Each row below holds a small network's activations on one input, seen along a few directions.
Each table varies a few parts of the input and shows all the possible inputs, shuffled.
Descriptions start from the smaller parts, as in this example, which fits no table here: one of 2 separate values, together with either a single point or one of 11 places along a line or (one of 4 places along a line, together with one of 5 places around a ring).
Shared parts are said once, and a part with two or three values counts as separate values.

Rows:
row 1: [29,-5,25,-68,20,-6,-53,4,9,-22,6,-28,23,44,62,9]
row 2: [-25,-43,-32,26,-11,-34,30,-9,3,26,-43,-2,2,34,-53,-10]
row 3: [-59,-22,5,-23,10,-19,2,-32,-19,-11,8,44,3,-9,-4,60]
row 4: [-7,25,1,61,-32,9,51,3,28,-32,-51,-12,-45,-31,9,-37]
row 5: [-55,-26,23,14,-11,4,-28,-38,-29,0,10,27,0,-19,-41,42]
row 6: [27,13,3,-26,40,0,-24,7,-14,11,40,34,6,-55,3,50]
row 7: [-30,-5,-31,-37,6,-74,16,6,-1,22,-23,26,3,51,-14,15]
row 8: [13,-21,19,22,-20,60,2,-14,6,-18,-66,-18,36,-32,29,-51]
row 9: [1,59,9,28,-17,-25,34,20,2,-24,-28,2,-52,-30,44,-20]
row 10: [-10,44,19,40,-30,-3,15,10,8,-22,-28,-2,-52,-26,14,-37]
row 11: [-29,-31,-9,17,21,-17,4,15,25,18,1,-41,21,71,-22,-17]
row 12: [-35,-6,-19,5,-13,-43,-4,2,-10,43,-18,6,-7,35,-50,-11]
row 13: [13,-42,4,-10,-19,51,-12,8,2,-1,-2,-50,24,21,13,-25]
row 14: [54,25,-23,21,-12,32,50,4,11,3,53,14,-37,-23,-27,-3]
row 15: [-11,18,-10,54,-50,11,64,13,10,-34,-39,-12,-36,-33,3,-44]
row 16: [74,57,-4,-11,20,-19,15,11,9,18,76,28,-47,-28,21,15]
row 17: [22,-34,16,-4,0,45,-29,-4,17,3,-13,-50,13,22,23,-18]
row 18: [-30,-48,-40,21,-32,-28,41,1,-16,21,-31,-5,10,32,-59,-19]
row 19: [30,14,15,-39,6,5,-60,13,-1,6,8,-40,22,29,55,8]
row 20: [69,48,-1,-38,34,-28,22,2,20,-1,72,35,-45,-18,28,16]
row 21: [6,-25,-1,16,-37,60,15,-3,-8,-19,-55,-18,44,-31,23,-62]
row 22: [-28,8,-40,-7,-9,-67,8,13,-12,45,-19,16,-1,39,-22,13]
row 23: [0,45,15,1,-6,-35,38,11,9,-44,-32,12,-49,-12,47,-20]
row 24: [16,-9,38,-27,-2,29,-67,6,1,9,9,-42,7,27,24,-13]
row 25: [21,18,23,-10,-1,27,-24,5,-23,-8,-49,-8,28,-29,64,-28]
row 26: [17,4,26,-37,9,18,-16,-6,-15,-28,-50,3,31,-14,69,-27]
row 27: [21,4,0,-51,49,-7,-17,2,0,-6,39,42,2,-42,10,47]
row 28: [-34,14,-11,-43,29,-64,-15,22,25,0,24,-17,36,90,10,16]
row 29: [-38,-38,-21,10,-3,-12,19,28,4,15,12,-41,30,70,-33,-23]
row 30: [65,27,-6,24,10,26,32,-9,25,4,41,14,-39,-26,-17,4]
row 31: [-48,-16,5,2,0,-17,-12,-24,-31,5,10,38,3,-17,-6,57]
row 32: [-39,1,18,-4,15,-30,-34,24,8,27,25,-32,22,71,-25,-11]
row 33: [22,-16,-13,15,24,41,-5,-16,6,-5,14,19,4,-46,-36,31]
row 34: [17,8,7,-11,25,24,-40,-6,-6,11,42,24,-4,-51,-31,29]
row 35: [-27,23,-14,-15,15,-56,-26,30,15,21,27,-24,35,77,6,15]
row 36: [55,51,10,2,13,9,4,-1,14,18,72,17,-46,-32,-16,1]
row 37: [-45,-52,2,39,-8,17,7,-48,-15,-16,-13,18,7,-17,-45,41]
row 38: [20,-20,-25,10,7,44,7,-4,-11,-10,22,19,12,-44,-39,21]
row 39: [7,7,33,2,-15,46,-30,-6,-14,-7,-49,-12,25,-29,33,-45]
row 40: [-49,-54,-13,34,-25,23,20,-37,-31,-19,-1,16,11,-18,-49,31]
What is each input in this table made of?
Answer: one of 5 places along a line, together with one of 8 places around a ring
Changing only the place on the line of 5 turns row 18 into row 2. The same change can be made to row 40. Which row results?
Answer: row 37
Changing only the place on the line of 5 turns row 35 into row 11. The same change can be made to row 6. Which row results?
Answer: row 33
Which other rows does row 24 become when the place on the ring of 8 takes its other values? List them by row number.
Answer: row 5, row 10, row 12, row 32, row 34, row 36, row 39
Start at row 20 and move only the place on the line of 5, one step at a time. The first step leads to row 16. Which rows follow, in order?
Answer: row 36, row 30, row 14
Which other rows does row 13 become when the place on the line of 5 takes its other values? List them by row number.
Answer: row 1, row 17, row 19, row 24

Rows:
row 41: [-34,-43,25,50,-21,79,-12,-28,2,-2,-69,-24,14,-34,-21,-20]
row 42: [35,30,31,31,-7,32,19,-25,2,-51,11,19,-50,-68,47,2]
row 43: [12,22,-13,-13,10,-21,41,18,14,-25,-33,25,-1,-6,19,-29]
row 44: [-38,-10,20,9,9,11,-66,14,5,7,-23,-47,40,42,-2,-21]
row 45: [-13,-17,-14,-31,-10,-17,-16,-8,-39,12,-46,-3,46,10,26,4]
row 46: [-56,15,12,3,22,-78,-15,13,7,11,27,3,0,58,-26,44]
row 47: [7,11,-1,27,9,14,4,-25,-27,9,30,49,-39,-100,-43,33]
row 48: [49,20,24,24,-9,52,-2,-8,-5,-45,25,9,-32,-101,5,16]
row 49: [46,-5,2,-49,7,33,-36,-17,9,-4,34,11,22,-33,25,42]
row 50: [-10,-6,-39,19,-7,-18,40,19,-10,-7,-42,3,43,4,-6,-33]
row 51: [-52,-8,31,-3,3,-28,-24,9,1,-7,25,-33,27,64,-13,-1]
row 52: [3,4,-19,23,-41,-18,13,15,-15,27,-39,-13,1,21,-4,-45]
row 53: [-18,-36,-4,11,-32,0,23,5,1,15,12,-38,-12,66,-30,-31]
row 54: [-18,-62,5,-22,0,25,-54,-23,-9,6,-39,-24,54,17,12,5]
row 55: [70,5,-7,-6,23,34,26,25,23,-13,30,3,7,-37,1,4]
row 56: [-38,-10,-43,15,16,-53,50,12,19,1,13,11,2,42,-42,34]
row 57: [-3,39,27,13,-27,5,18,-18,-5,-42,-50,36,-39,-68,31,-19]
row 58: [36,55,24,-14,23,30,-40,28,16,-8,62,-16,6,-7,21,3]
row 59: [0,45,21,-11,41,-20,-40,4,-4,37,60,25,16,7,-27,17]
row 60: [-34,-59,4,-35,-5,-8,-19,-12,-24,-7,12,-6,30,49,-2,20]
row 61: [61,23,7,4,-11,16,22,2,19,5,17,-17,-44,12,35,-30]
row 62: [25,-3,-26,-4,44,-5,27,7,1,28,39,39,8,-35,-45,17]
row 63: [-18,-5,-28,15,-16,-57,21,3,11,32,14,-4,-40,54,-42,17]
row 64: [-34,-40,-26,8,-5,1,46,0,13,-24,7,-17,32,41,-31,-9]
row 65: [-11,-53,-22,22,4,31,10,2,23,-9,-44,-38,54,15,-20,-31]
row 66: [-50,5,-14,40,-16,-30,26,-25,-9,-11,10,32,-45,-26,-37,49]
row 67: [36,6,13,-39,21,10,-14,-25,1,-14,14,4,-6,-5,56,32]
row 68: [0,-37,-4,25,-23,29,-18,4,5,26,-32,-53,6,40,-23,-46]
row 69: [53,13,-2,3,24,15,45,13,23,-23,17,7,-13,-6,38,-10]
row 70: [36,11,-21,0,6,-2,3,2,-8,57,42,12,-31,0,-50,-8]
row 71: [25,43,26,-13,22,8,-22,15,25,-17,32,-25,-22,-3,70,-5]
row 72: [-52,-36,17,33,-34,43,32,-25,-9,-21,-5,-3,-10,-6,-27,-8]
row 73: [-38,-31,-21,-28,19,-57,-21,-9,-17,9,13,31,-3,49,-18,70]
row 74: [-40,19,-5,-1,-6,-26,-27,38,-16,15,-31,-18,27,20,25,-19]
row 75: [9,-17,-20,-50,27,-8,-47,-32,-12,37,38,56,18,-24,-13,56]
row 76: [2,13,7,-62,12,-26,-23,-17,-16,-13,-42,14,4,-9,45,12]
row 77: [-17,42,24,-30,13,-37,-14,35,9,-4,-20,-7,-13,4,51,-20]
row 78: [74,26,-7,-2,-12,39,-4,12,14,11,33,-25,-28,-9,-11,-16]
row 79: [23,26,4,-10,-25,-24,18,12,10,7,-34,4,-35,6,24,-49]
row 80: [-26,5,11,49,-47,25,25,-8,-29,-5,-68,15,7,-48,1,-22]
What is each input in this table made of?
Answer: one of 5 separate values, together with one of 8 places around a ring
Changing only the choice among 5 separate values turns row 44 into row 54. The same change can be made to row 74. Which row results?
Answer: row 45
Changing only the choice among 5 separate values turns row 70 into row 59. The same change can be made to row 63. Which row results?
Answer: row 46
Which other rows does row 42 become when the choice among 5 separate values takes its other values? List them by row number.
Answer: row 61, row 67, row 69, row 71
Which other rows does row 60 become when the choice among 5 separate values takes its other values? List them by row number.
Answer: row 51, row 53, row 64, row 72

Rows:
row 81: [12,13,-2,-13,21,-14,-3,-7,1,6,43,26,-15,-9,-9,35]
row 82: [15,18,-7,-7,21,-17,5,-2,6,8,41,27,-25,-14,-16,30]
row 83: [77,47,21,21,-12,64,31,-11,1,-39,-8,28,-47,-115,46,-23]
row 84: [28,26,12,-33,29,-6,-26,3,7,3,39,15,-15,-12,17,24]
row 85: [5,-8,20,61,-55,71,34,-13,-1,-40,-83,-25,-14,-55,22,-70]
row 86: [-27,-13,-9,1,-7,-23,0,14,4,7,-21,-27,25,52,2,-16]
row 87: [-53,-35,-11,9,-13,-20,2,-3,-9,7,-26,-12,25,41,-26,-1]
row 88: [37,34,3,-28,27,-16,-8,12,13,1,49,12,-22,-5,18,22]
row 89: [-38,-39,-11,4,-8,-3,-10,1,-9,13,-23,-23,45,43,-18,-6]
row 90: [-48,-29,-19,19,-17,-24,12,6,-7,12,-24,-14,18,39,-35,-7]
row 91: [-34,-21,1,-7,-9,-14,-19,4,-5,11,-30,-23,27,45,0,-16]
row 92: [25,7,2,-26,24,3,-17,-6,0,10,43,18,-2,-10,-1,27]
What is each input in this table made of?
Answer: one of 2 separate values, together with either a single point or one of 5 places along a line
Changing only the choice among 2 separate values turns row 89 into row 92. The same change can be made to row 86. Which row results?
Answer: row 88
Which other rows does row 90 become when the choice among 2 separate values takes its other values? List them by row number.
Answer: row 82
Which other rows does row 91 become when the choice among 2 separate values takes its other values? List them by row number.
Answer: row 84
